Each row below holds a small network's activations on one input, seen along a few directions.
Each table varies a few parts of the input and shows all the possible inputs, shuffled.
Descriptions start from the smaller parts, as in this example, which fits no table here: ring(5) and (point or line(9) or (values(3) and line(4))).
Shared parts are said once, and a part with two or three values counts as separate values.

Other details of the inputs shift rows strongly along two fixed directions, in all tables alike. That doesn't count.

Table:
r1: [ 13  -8   3  -1  -6  10 -18  12  15 -16  30   3 -22]
r2: [ 12 -12   8   2  -7  17 -12   7  17  -8   7  -3  -2]
r3: [ 13 -14   1   4  -9  11 -15  -9   1 -10  15   4 -21]
r4: [  3  22  -5   0  22  -6 -20 -29 -24  -1   9  32 -16]
r5: [-10 -22   2  -8 -14 -14  44  38  20   6 -18 -44  22]
r6: [  2  -7   1   1 -17  13 -11   8  12  -6  14   0  -7]
r7: [  2  19  -4 -11  14  -8 -27 -32 -14  -1  14  40 -12]
r8: [ -2   1   6  -9  20 -11   6 -20  -2   9 -24   6  26]
r9: [-10   7 -10  -9   6 -19  14 -11 -14  14 -16   5  11]
r10: [ 12  -3  -2  -1 -11  16 -26   9   7 -13  36  13 -34]
r11: [  1   3   4 -13  20  -7  -8 -26  -3   9 -14  18  18]
r12: [ 12 -13   7   8  -8  17 -19   7  13 -19  24  -2 -16]
r13: [ -6   5  -2 -20  19 -27  10 -12  -4   9  -9  10  14]
r14: [-12  13  -7  -2   9 -19  17 -10 -17  11 -21   1  15]
r15: [ -8   7   0 -15   5 -12  10 -11  -1  17 -25   7  25]
r16: [ -2  19  -8  -8  14 -17   0 -18 -18   8  -4  21   1]
r17: [  1  -6   5  17  -8  15  12  24   8   0  -5 -25  -1]
r18: [ -9   9  -6 -15  11 -16  -8 -28 -14   9  -4  26   6]
r19: [  5  -2  -5   7 -15  12  -9  11   1  -7  14  -1 -16]
r20: [ -8 -18   0 -10 -24  -6  42  42  23  18 -26 -38  24]
r21: [ -2  21   0  12  19   1 -25 -36 -24  -6   8  29 -10]
r22: [  9  -4   2  19 -15  27 -19  13   5 -14  20  -5 -21]
r23: [ -9  -2  -2 -17  12 -21   9 -13  -2   8 -12   5  18]
r24: [  8  -2   5  25  -6  32 -27   4  -1 -19  29   0 -28]
r25: [ -2  10   2 -14  27 -21  -4 -25 -11   3  -3  19   8]
r26: [ 13 -12  11   7  -4  19  -8   7  16 -10   4  -8   0]
r27: [ -8 -17   2 -10 -17 -21  56  51  26   5 -19 -51  21]
r28: [ -8   4   5  -8  17 -16   7 -22  -4   5 -19   4  26]
r29: [ -5 -14  -1  -4 -20   5  10  21  14   2   2 -16   3]
r30: [ 14 -19   1   7 -21  14  -5   7  10 -12  13  -9 -19]
r31: [ 12 -14   6   4  -6  24 -31   1  12 -17  30   7 -18]
r32: [ -9  18  -7  -6  12 -25  21  -5 -16  12 -18   2  11]
r33: [ -9  -2   4 -10  16 -15  10 -15  -2   6 -18  -1  24]
r34: [-11   9  -4  -1  11 -12  13 -11 -14  11 -20   0  15]
r35: [  6  -2  -3  12  -8  16 -14   7  -3 -10  18   0 -23]
r36: [  8  -3   0   9 -13  19  -6  15   8   0   4  -6  -7]
r37: [-14  12  -3   4  14 -16  15 -13 -18   8 -16   0  10]
r38: [  2  -4  -8  -1 -12  -1  15  26   4   2   6 -13 -12]
r39: [ 11  -6  -1  12 -13  28 -27   6   2 -12  27   5 -26]
r40: [  5  15  -2   1  17   7 -27 -30 -16   6   0  32  -5]
r41: [-12 -11   4  11 -23  -3  54  50  18  11 -33 -57  25]
r42: [-14   7  -6 -17   2 -23  13 -12  -7  13 -16   8  18]
r43: [ 12  -4   3  15  -7  26 -15  11   5  -5  10  -4 -16]
r44: [ -7  21  -3   2  24 -15   1 -22 -23   4  -3  16  -3]
r45: [ -3   0  -1  11 -11  -3  26  31   4  -3   0 -26  -7]
r46: [ 10 -14   6   4 -11  19 -20   8  17 -15  22  -2 -11]
r47: [-11  12  -7  -6   8 -15   7 -16 -13  12 -20   9  18]
r48: [ 16  -3   5  20 -13  33 -20  14   7 -12  16  -4 -20]
r49: [ -7  -5   3  17 -16   7  19  26   7  -3  -5 -29   3]
r50: [ -4   6   0 -14  17 -16 -10 -30  -7   2  -2  23  12]
Description of these inputs: values(2) and (point or (line(4) and line(6))).
The inputs of r5 and r12 match in every part but the values(2) part. If r33 is changed in the same way as r5 into r12, which row does it become? -> r28
Start at r5 and move only the line(6) part, one step at a time. The first step leads to r23. Which rows follow, in order? -> r18, r9, r35, r37
Which other rows does r31 become when the values(2) part takes its other values? List them by row number. -> r46

Table:
r51: [ 18  -3  21   9  14  34 -34  10  23 -14  18   3  -3]
r52: [ -8   9  -2 -12  14 -39  51  18  -2  14 -30 -21  21]
r53: [ -6  16  -3  -4  33 -24   1 -27 -23   1  -3  16   4]
r54: [ -4  -2 -11  -5 -23   4  13  33   9   9  -1 -12  -1]
r55: [ -7  11 -10 -11  -6  -6  10   2  -6  23 -16  10   6]
r56: [  7  -2  10  11  15  -1 -11 -20  -3 -18   9   4  -6]
r57: [ 13  -8   1  11  -8  12   5  32   7 -11  22 -17 -32]
r58: [  8   8  18 -17  54 -12 -15 -36   2   2 -10  24  25]
r59: [-25   6  -4  -1   4 -24  44  14  -7  15 -34 -29  34]
r60: [-10  -3   0  -3   6  -8 -15 -19  -3 -12  17   9   0]
r61: [  5   5   0  22  -7  24 -18  20   2 -15  27  -6 -25]
r62: [  4  13  -4  -1   1  -6  15   8  -5  14 -21   0   7]
r63: [  1  -4  -4  -2 -28   7  14  30  17   6  -6 -17   4]
r64: [ -3  14  -7 -13  -7  -8   9   7   1  18 -16   9  10]
r65: [ -6   1  -7 -19  14 -22  -6 -37 -17   5  -8  24  13]
r66: [ -4   5  -4  10 -10   4  16  39   5   1   3 -22  -7]
r67: [ 10   4   8  23  -8  26 -20  11   6 -20  20  -4 -20]
r68: [-12  -7   1   3  13 -21  21  -7  -7  -4  -9 -16  15]
r69: [  2  -8   1   7  -2  -3  22  21   3  -2   1 -24  -9]
r70: [ -7  -7  -2  -5 -14  -5  17  23  10   1   7 -18  -6]
r71: [ 19 -11  -4  -2 -16  20 -25   9   7  -8  31  14 -38]
r72: [  9 -18   2  19 -26  31   4  29  10  -5   5 -26 -15]
r73: [ 17  12   1  13   3  20 -27 -14  -8  -5   8  19 -16]
r74: [ 15 -11  -7  -4 -16  13 -20  16   8 -12  32   8 -31]
r75: [  7   1  -2  13   0  20 -24 -12 -12  -8  10  11 -12]
r76: [  2 -20  16 -19   1   0  11  31  39   0   0 -23  22]
r77: [  0   2   6   1   5  -1 -25 -24   3 -16  19  17  -6]
r78: [ -5 -10   4  -5 -18  -7  19  25  19  -7   4 -23   4]
r79: [ 13 -15   4  18 -28  25   9  35  17 -10   1 -30  -9]
r80: [  2  -7  -1   3 -13  10 -12  22  13 -16  35  -6 -24]
r81: [  1  18   1  14  12  12 -19 -14 -15   0   8  15 -15]
r82: [ -9  -9  -6  -3 -21   4  10  16   5   5  -6 -13  10]
r83: [-13   7 -12  -8  -1 -23  46  23  -8  27 -38 -22  26]
r84: [-10  24  -5 -17  25 -24  -7 -30 -19  11  -1  34  -1]
r85: [-25   1   1   6   2 -19  44   6  -6  19 -40 -31  33]
r86: [ 10  -9  -1   9  -8   5   9  39   9 -14  23 -22 -25]
r87: [ -8  -3  -3 -15  16 -19  -8 -51 -18   9 -15  26  14]
r88: [ 13 -22   0   1 -20  19 -18   3   8 -12  23   2 -24]
r89: [ -2  12  -5  -9   8  -8 -15  -4  -6  -5  22  21 -15]
r90: [-28   1  -2   5   3 -23  43  12  -4  13 -34 -34  37]
r91: [ -3 -13   1   5  -4  -7  23  22   4  -9   1 -29   1]
r92: [  6  -5  -7 -10   0  -3 -15 -12  -6  -3  15  16 -11]
r93: [ -9  -2   0  -3 -12  -5  11  -5   5   8 -22  -5  24]
r94: [  7   1   5  21 -20  20   7  41  16 -11  11 -27 -15]
r95: [  2   8  11 -24  30  -1 -22 -34   6  15 -19  33  35]
r96: [  0  10  -7   0   1  -2  15   5 -11  19 -20   0   2]
r97: [ -7   9  -1   6  16  -3  -5 -41 -23  11 -23  15  14]
r98: [ -6  18  -3 -11  11 -10 -11 -38 -15  11 -18  31  19]
r99: [ -2   0   0 -16  15 -22  -7 -47 -10   3 -14  25  18]
r100: [  5  16  -7 -24  18 -24  -9 -34 -14  11  -7  38   3]
r101: [ 24 -26  16 -16   4  20 -30   1  32  -9  16  10   1]
r102: [  4 -21   0 -10 -22  -5  18  18  17  -3  -4 -19   5]
r103: [-10  -8   4   4  11 -17  22  -9  -7   2 -16 -16  11]
r104: [-14  10  -4  -6   9  -6 -12 -44 -18  15 -19  25  19]
r105: [ -2   4  -5   5  -1   0  15   2 -10  16 -21  -7   6]
r106: [ 23   2  17   0  28  28 -46 -26   6  -5   6  31   3]
r107: [-15  14  -1 -15  23 -23  -5 -40 -19   7  -8  26  10]
r108: [ -2 -16   4   7 -14  13 -14   3  11 -14  25  -6 -17]
r109: [ 12  -5  -4  -4  -1   9 -28 -20  -6  -4  20  25 -23]
r110: [  5 -12  -5   7 -34  26  -1  31  14   2  11 -15 -16]
r111: [  4   2  -1   4  -8  23 -33 -21  -7  -1  12  25 -14]
r112: [  7  -2  10  28 -11  27 -18  10  11 -21  18 -11 -16]
r113: [ -9   8   0 -13   5 -23  15   1   3   4  -5  -1  10]
r114: [ -4   0   0  -3   4  -1 -22 -13  -3 -14  24  15 -11]
r115: [  9 -15  -4  18 -28  26   9  45  12  -5  10 -32 -15]
r116: [ 15 -22  -1  -3 -30   8   8  34  24  -8  13 -20 -14]
r117: [-19 -22  -8 -19  -9 -33  44   6   5  14 -30 -28  37]
r118: [  7  23   0  14  13  17 -32 -13 -16  -3  18  28 -28]
r119: [-19  -7  -6   1  -2 -18  43   6  -6  18 -41 -31  37]
r120: [  8 -18   6  14 -11  12  10  24   9 -14  14 -26 -19]
r121: [  9   5   8   6  16  -3  -9 -16  -8 -15   8   8  -8]
r122: [ -3  -5  -3   6 -10  18 -29 -16  -1  -6  14  14  -4]
r123: [ 10   1   5  15   0  16 -18 -20  -5  -7  -2   8  -1]
r124: [-11   5 -11  -8  -7  -7  11   5  -4  16 -14   0  15]
r125: [  2  21   2  -4  33 -24   0 -32 -19   0  -8  20   4]
r126: [ 11  29   2  13  15  13 -32 -12 -11  -9  18  29 -23]
r127: [-22   6   0   1   3 -20  45  11  -8  20 -39 -28  30]
r128: [  4  16  -1  -9   9  -7 -16  -8  -2  -5  19  25 -15]
What is each input in this table made of? -> ring(6) and (point or (values(3) and line(4)))
The inputs of r96 and r118 match in every part but the ring(6) part. If r72 is changed in the same way as r96 into r118, which row does it become? -> r127
The inputs of r89 and r86 match in every part but the ring(6) part. If r114 is changed in the same way as r89 into r86, which row does it become? -> r91
Start at r54 and move only the line(4) part, one step at a time. The first step leads to r124. Which rows follow, in order? -> r82, r122
Which other rows does r100 become when the values(3) part takes its other values? List them by row number. -> r71, r74
Start at r108 and move only the ring(6) part, one step at a time. The first step leads to r87. Which rows follow, in order? -> r104, r97, r85, r103
Which other rows does r92 become when the line(4) part takes its other values? List them by row number. -> r65, r74, r117

Table:
r129: [-12  15  -4   7   8 -10  16   1 -16   7 -17  -6  11]
r130: [ -7   9  -3 -15  21 -21   5 -24 -10  15 -22  15  25]
r131: [ -1  -1  -2  -5   5  -7   6  -6   0   9 -15   0  17]
r132: [ -5 -16   4 -11 -11 -11  35  29  22   8 -21 -32  25]
r133: [-14   0  -1  15 -14  -3  41  34   3   8 -23 -41  14]
r134: [ 15   0   6  -5  11  10 -35 -27   0 -12  16  29  -8]
r135: [-12  11   3 -16  25 -21   6 -22  -5  15 -20  14  25]
r136: [  4   2  -1  21  -9  20  -7  16  -4 -11  14 -10 -19]
r137: [  9  -8   3  29 -22  34  -6  31   7 -14  21 -21 -29]
r138: [  9   6   0  -3  15  11 -36 -21  -4  -5  19  29 -11]
r139: [  9   6   4  -6  16   9 -36 -21  -2  -7  21  30 -12]
r140: [ -9  20  -6  -8  19 -24  17 -21 -23  20 -26  13  11]
r141: [-14   4   2 -18  19 -23   4 -28  -8  11 -15  15  22]
r142: [ -4 -18   1 -16 -12 -14  37  33  21   8 -18 -32  24]
r143: [  6 -17   4   7 -16  16  -8   5  12  -8   7  -8  -6]
r144: [-11  21  -5   2  21 -16  14 -22 -26  18 -28   8  14]
r145: [ 12   2   8 -10  14   6 -35 -24   2 -12  21  31 -10]
r146: [ 11   3  10  -6  15   8 -34 -26   3 -12  17  29  -9]
r147: [ 12 -27   3  10 -28  26 -11  24  20 -16  23 -18 -18]
r148: [-11 -21   1  -7 -18 -10  38  25  18   8 -22 -36  23]
r149: [-12  -2  -7  -1 -24 -12  39  33   7  11 -15 -29   9]
r150: [  4  15  -8   1   2   4 -28 -20 -15  -6  21  31 -23]
r151: [  2   1  -6   8 -21  11  -7  21   4 -10  22  -4 -22]
r152: [ 11  -8  -3  14 -29  24  -6  32  12 -10  26 -12 -33]
r153: [ -8  10 -11  -9  -1 -19  16  -1 -12  13 -10   5   2]
r154: [ 17 -21  10   7 -23  26 -11  23  27 -17  18 -15 -13]
r155: [  7  -3   5  32 -20  35 -10  32   8 -18  23 -22 -28]
r156: [  2   4  -3  12 -20  14  -9  16   4 -10  19  -3 -21]
r157: [  9  15  -4  12  13  13 -27 -21 -23  -4  14  25 -23]
r158: [ -6  -3  -5   3  -4 -22  41  30   3  -2  -6 -33   1]
r159: [ 15 -15   6   1 -12  15 -10   9  16 -11  10  -4  -5]
r160: [ -6  -7  -1 -12   4 -13   7 -11  -1   6 -11   0  15]
r161: [ -8  11  -2   4  15 -24  20  -4 -11  -1  -6  -7   1]
r162: [-11  -6  -7   7 -14  -8  45  37   1  11 -22 -39  11]
r163: [ 12  -3  -4   8 -13  14  -6  18   0  -6  19  -3 -30]
r164: [-12   2  -1 -22  19 -25   4 -25  -9  10 -12  15  19]
r165: [ 14 -14   8   5 -13  18  -9   7  17 -11   5  -6  -3]
r166: [ -9  11   1 -10  21 -18   5 -28  -9  15 -25  13  27]
r167: [-13   5  -1 -15  18 -19   2 -29 -10  12 -16  14  21]
r168: [  8   7   3   1  15  13 -36 -24  -3  -5  16  27  -9]
r169: [ 11   6   5   8  10  17 -36 -28  -4  -6  10  26  -8]
r170: [-11   2  -4 -19  18 -23   3 -26 -12  12 -14  14  20]
The inputs of r165 and r159 match in every part but one. If r146 is changed in the same way as r165 into r159, which row does it become? -> r145
What is each input in this table made of? -> values(2) and (point or line(8) or (values(3) and line(4)))
Which other rows does r167 become when the values(2) part takes its other values? List them by row number. -> r170
Which other rows does r140 become when the values(2) part takes its other values? List them by row number. -> r163
